These are the activations of a small neural network, seen along a few directions. Each row is one input.
In each table, some parts of the input vary, and every possible input appears once, in random order.
Descriptions start from the smaller parts, as in this example, which fits no table here: ring(8) and (point or line(9) or (values(3) and line(6))).
Shared parts are said once, and a part with two or three values counts as separate values.

Rows:
row 1: [  1   4  -9 -17  -6 -25   8  19  24   4 -29]
row 2: [  0   6   6  32 -28  29  20  16   8  -3  17]
row 3: [ -6   6   8 -14 -11  -9  18   9  37  -2 -19]
row 4: [  2 -23  -4 -22  -3  19  -8   5 -17 -27   6]
row 5: [  3 -25 -11 -21  -3   6 -14   8 -24 -28   1]
row 6: [ -3  -6  11  -8  94 -38 -53 -69 -54  43  23]
row 7: [  0 -20 -25 -22  -2  -2 -17   5 -26 -31   0]
row 8: [  4   0   2  35 -22  28  12  19  11   0   9]
row 9: [ -6 -18  10 -19 -15  21   4  -4 -15 -37  18]
row 10: [ -1 -25   5 -17  -8  21  -4  -1 -11 -34  11]
row 11: [  2  28  16  -5  98 -66 -27 -58 -11  67 -13]
row 12: [ -4 -13  14 -19 -26  23   2 -14 -14 -36  23]
row 13: [  0   7 -23 -18  -5 -32   7  16  21   1 -31]
row 14: [  3  11  10  33 -39  30  19   6  10  -3  23]
row 15: [  5   5 -27  30 -16   7  -3  26  -5   1  -4]
row 16: [ -9  18  17 -16 -29  -7  24  -5  36  -4  -8]
row 17: [-11  12  13 -16 -18  -8  25   5  35  -5 -12]
row 18: [  8   1 -13  31 -17  14   0  29  -2   4  -2]
row 19: [  0   7  -2 -19  -6 -12  14  15  31   4 -24]
row 20: [  4  18   9  44  80 -27 -33 -53 -39  78   9]
row 21: [  7   3  -7  29 -17  27   6  26   5   5   4]
Describe the family of inputs behind these rows. -> values(3) and (point or line(6))
Which other rows agree with row 2 in the values(3) part? List them by row number. -> row 8, row 14, row 15, row 18, row 20, row 21
Which other rows agree with row 1 in the values(3) part? List them by row number. -> row 3, row 11, row 13, row 16, row 17, row 19

Rows:
row 22: [-12 -14 -38  34  48 -43 -38 -13 -34  32   6]
row 23: [ -6 -24   4 -25  -7  -3  35  28  32 -43 -29]
row 24: [  6  12  21 -52  63 -15  -5 -15  12  38 -11]
row 25: [  5  31 -39   2 -25   0  29  44   7 -44 -11]
row 26: [  9 -35  10  -4 -33  44   7  22  35   9 -18]
row 27: [ -8  35  14  34 -46  16  39  25  28 -17  26]
row 28: [-33  -9  -7  39  45 -42 -18 -46 -15  29  30]
row 29: [ -4 -12  10 -10  61 -41 -30  -9  29  18 -16]
row 30: [ -9 -17 -24 -27 -54  -1  -4  28  -2 -12 -34]
row 31: [ 16  31  37  -7  38 -24  -6 -62 -31  40  11]
row 32: [ 26   8  42 -16  71  -4 -10 -26 -24  41  -7]
row 33: [  1  14  16  34 -63  29  21   7  34  11  13]
row 34: [ 16 -39 -27 -26 -34  46 -30  11 -69 -69  44]
row 35: [  7 -58  10 -26  -6  67 -21  13 -41 -75  45]
row 36: [ 16 -10  17  27 -28  46  16  42  41  10  -7]
row 37: [-33 -12  12 -22 -61   1  12  -6  18 -17 -14]
row 38: [ -4 -35  10 -19 -40  49 -16 -22 -48 -76  64]
row 39: [ 38  29   8 -10  42 -23 -23 -30 -52  45 -11]
row 40: [ 15 -13 -27  -1 -61  26  -3  21   8  15 -21]
row 41: [-13  13   6   0  29 -60 -25 -46  24  18   4]
row 42: [-18  32  -3   5 -32   1  43  10  28 -50  10]
row 43: [  4  -3 -32 -20 -35 -22  24  28   5 -38 -30]
row 44: [-17 -38  12 -30 -27  18   8  28  24 -16 -33]
row 45: [ -7 -10   8   4 -67  27  13 -12  28  10   1]
row 46: [ -3  35  17 -41  31 -35   0 -52   5  39  10]
row 47: [  6  10 -24  -5  33 -61 -44 -11   3  21 -20]
row 48: [ -5   9  -3  -3   3  19  40  45  35 -48  -8]
row 49: [ -4 -11  17  31  84   8 -22 -29 -36  37   1]
row 50: [  6  11 -18  36  55 -10 -37 -33 -62  41  -3]
row 51: [-15  14  13  39  51 -11 -20 -65 -42  36  20]
row 52: [ 23  12 -20  32 -56  28   7  40  14  17 -10]
row 53: [  6  12  14  26 -12  33  35  59  36 -16   8]
row 54: [ 17  34 -13 -46  35 -34 -19 -17 -16  42 -14]
row 55: [-21 -35  -4  31  77 -24 -20 -12 -10  30  10]
row 56: [ 16  33 -22  31 -40  15  25  58   9 -11   4]
row 57: [-19   0   4 -17 -41 -21  38  -6  26 -44 -10]
Describe the family of inputs behind these rows. -> values(3) and (point or ring(5) or ring(6))
Changing only the values(3) part turns row 32 into row 39. The same change can be made to row 29. Which row results? -> row 47

Rows:
row 58: [ 10  23 -25  66  -1   6   2  23   5  45  14]
row 59: [ -4  16   6 -23 -55   9  42  27  58 -13 -33]
row 60: [  3 -36  10 -32 -18  46  12  19 -10 -62  21]
row 61: [  8 -19   1  46  11  45 -14 -13 -47  14  33]
row 62: [  5 -27  20 -42  58   0 -31 -26 -28   7   6]
row 63: [ -6  31  11 -26  36 -41  22 -14  35  35 -38]
row 64: [ -2   8  47  17   3  29  -3 -43  -6  -2  42]
row 65: [  7 -19 -20  10  59 -17 -38  10 -26  17 -26]
row 66: [  9  23  -6   0  39 -53   6   7  29  35 -44]
row 67: [  2   2 -13  66  11  30 -15  15 -38  21  21]
row 68: [ 11   5 -36  13  51 -36 -20  16  16  36 -36]
row 69: [  6  10  -9   0 -56   1  25  55  45  -6 -36]
row 70: [ 10  38   8  54 -16 -14  21   9  22  42   3]
row 71: [-11  32 -29  16 -38 -34 -18 -49 -55  -9  40]
row 72: [-22   5  30 -39  40 -38  10 -30  24  22 -14]
row 73: [-10  14 -41 -45  14 -74 -34 -43 -48  -7  -3]
row 74: [  3  -6  29  21  12  49 -10 -33 -34  -1  44]
row 75: [ 11 -48 -13  -8 -21  41   3  37 -22 -48   7]
row 76: [ -1  44  25  32 -18  -2  31 -20  34  37   1]
row 77: [-20 -10  23 -33 -45  10  37   9  50 -34  -4]
row 78: [ -2 -12  36 -48  51 -15 -20 -33  -3   7   7]
row 79: [-19  20  43  22 -10   2  21 -41  26  17  23]
row 80: [ 14 -43  -5 -15  56  -5 -39 -11 -37  17  -9]
row 81: [  3 -25 -26  10 -27  33  -5  63 -12 -36 -12]
row 82: [  8  -3 -39   9 -43  19   6  68  30  -5 -26]
row 83: [ -8   0 -51 -33 -68 -25  -7 -10 -27 -68   2]
row 84: [ -4 -23  25 -38 -27  32  18   9  18 -59  18]
Describe the family of inputs behind these rows. -> values(3) and (point or ring(8))
Changing only the values(3) part turns row 72 into row 79. The same change can be made to row 80. Which row results? -> row 61
Change only the values(3) part in row 84. List by row number the other rows that result. -> row 64, row 78
Which other rows agree with row 59 in the values(3) part? List them by row number. -> row 60, row 69, row 75, row 77, row 81, row 82, row 83, row 84

Rows:
row 85: [  3  -4 -49   3 -76   7   4  46  -2 -48  -4]
row 86: [ 14  -1   5  52  35  21 -28 -22 -30   7  41]
row 87: [ -6  19  18  51  -3  10   2 -41 -37  30  31]
row 88: [ 18 -18  16  12 -63  73  20  47  16 -22   9]
row 89: [  0 -31 -17 -31  39  -2 -27 -21 -40  -3 -17]
row 90: [  9  -6   8 -53  38 -34 -14 -14 -27 -23 -11]
row 91: [ -9  10  16 -58  10 -40 -12 -47  18  10   0]
row 92: [-10 -28  -5   6  41   7 -30  -2 -35  11  28]
row 93: [-23 -13  13 -31 -51  26  47  23  42 -67   0]
row 94: [ -1  15   5  19  15 -47  11  13  54  44 -50]
row 95: [  4  55 -10  28  16 -21  26  19  41  61 -26]
Describe the family of inputs behind these rows. -> values(3) or ring(8)

Rows:
row 96: [ 11 -49   6  26  40  57 -47 -20 -84 -13  55]
row 97: [ -8  -4   3 -23  92 -57 -34 -61 -36  22   3]
row 98: [ 10   7   7  -5  54 -35 -10  -2  15  59 -33]
row 99: [ -1  11  10  25 -60  36  52  58  58 -31  -3]
row 100: [  6  36   7  30  33 -32 -18 -51 -13  61  12]
row 101: [  4  31   7  27  40 -21   0 -17   7  63 -18]
row 102: [-13 -10  27 -21 -83  52  51  29  55 -53  10]
row 103: [  0 -25   2 -41 -97  47  29  33  13 -83   2]
row 104: [  6 -13 -43 -17 -85  32  17  62   3 -66  -5]
row 105: [-12  22   9   3  64 -53 -34 -72 -45  41  21]
row 106: [ -3  -3 -38  29 -76  19  26  67  32 -32 -19]
row 107: [  1  -4   2 -32  79 -46 -33 -26  -6  33 -25]
Describe the family of inputs behind these rows. -> point or ring(5) or ring(6)

Rows:
row 108: [ -3  -9   9 -30   5 -28 -10 -17   7 -12 -10]
row 109: [  4 -22 -18  -7   2  -1 -26  11 -16 -11   7]
row 110: [  6 -26 -12 -18  10  13 -19  17 -24  -7  -2]
row 111: [16  9  0 47 12 14 -7  6 -5 26 -2]
row 112: [-14   9  10  20  15  -3  -8 -28 -19  21  16]
row 113: [  2   5   8  19 -64  39  38  48  44 -30   2]
row 114: [  1  25  23  10  26  -6   7 -14  29  36  -3]
row 115: [ -3  -2   1  10 -72  35  40  38  32 -32   6]
row 116: [  3  11 -16  11  12 -16   9  30  28  10 -30]
row 117: [ -4  -2  16 -22  24 -14 -10 -34   6   1  17]
row 118: [  8  -3 -24  15  -5  -2  -5  24  -2  19  -4]
row 119: [ 11   0 -22  -3  -1  -2 -16  17 -22  -3   5]
row 120: [ -4 -19 -14 -31  19  -5  -3  13  -9 -19 -21]
row 121: [  1  20  14 -17  20 -14   0 -30  -1   9  14]
row 122: [ 12   5 -16  25   3   4 -10  36  11  22 -10]
row 123: [  4   4 -11  26  -1  10 -13 -14 -24  11   6]
row 124: [ 14   5  -8  18   7   6 -13 -11 -34  -2  14]
row 125: [ -2   3 -25   1   4 -22  13  19  15   7 -23]
row 126: [ -2 -24  10 -19 -55  51  28  27  14 -52   6]
row 127: [  1   6 -22 -15   8 -21   1  11  -6 -16 -13]
row 128: [  0  -1 -26   5  -9   2 -16  14 -11  10  -4]
row 129: [  0   8   5 -10  -3 -31  13  -5  21  20 -22]
row 130: [-11  -1   0   1 -75  39  30  28  24 -39   5]
row 131: [ -2  -6  22 -33  32   2  -3 -27  -2   4   7]
row 132: [-10   5 -27  -7   0 -19   1   9   6  -3 -23]
row 133: [  8 -17  -6  13  11   6 -23 -16 -26 -10  16]
row 134: [ -7  11   3 -19  -7 -27   1 -15  12  10 -22]
row 135: [-3 14 22 40 29  2 -2 -9  1 36  8]
row 136: [ -1   1   3  -6 -67  37  30  30  14 -50  13]
row 137: [ -2  17  15   0  18 -13  11 -25  17  32   4]
row 138: [ 11   2  -9  37   4   7  -2  -5 -17  21   5]
row 139: [ -1 -13  15 -42  13 -13  -3 -11  -2  -8 -19]
row 140: [  4  17  13  -1   4 -23   9   7  34  24 -29]
row 141: [ -7   7  14  30  20  -5   3 -20 -11  31  15]
row 142: [ -9 -11  14   7  27  -6 -18 -28 -20  -1  27]
row 143: [ -4  11  13  12  23  -7  -8 -24 -29   7  24]
row 144: [  9 -22   0   2  18  21 -17 -10 -34  -6   6]
row 145: [ -6 -15 -19 -19  11 -20 -10   6   0 -23 -12]
row 146: [-10  19  11 -10  13 -10  -1 -34   9  23   5]
row 147: [  3  13   7 -27   1 -29   1 -12   0  -4 -12]
row 148: [ -5 -19   6 -10 -64  38  21  23  20 -56  14]
row 149: [ -8 -17  20  -4  34  10 -11 -22 -29   3  17]
Describe the family of inputs behind these rows. -> line(6) and (point or ring(6))
Changing only the line(6) part turns row 131 into row 114. The same change can be made to row 149. Which row results? -> row 135
Changing only the line(6) part turns row 123 into row 144. The same change can be made to row 130. Which row results? -> row 126
Change only the ring(6) part in row 129. List by row number the other rows that result. -> row 118, row 125, row 137, row 138, row 141
Which other rows agree with row 119 in the line(6) part? List them by row number. -> row 121, row 124, row 127, row 136, row 143, row 147
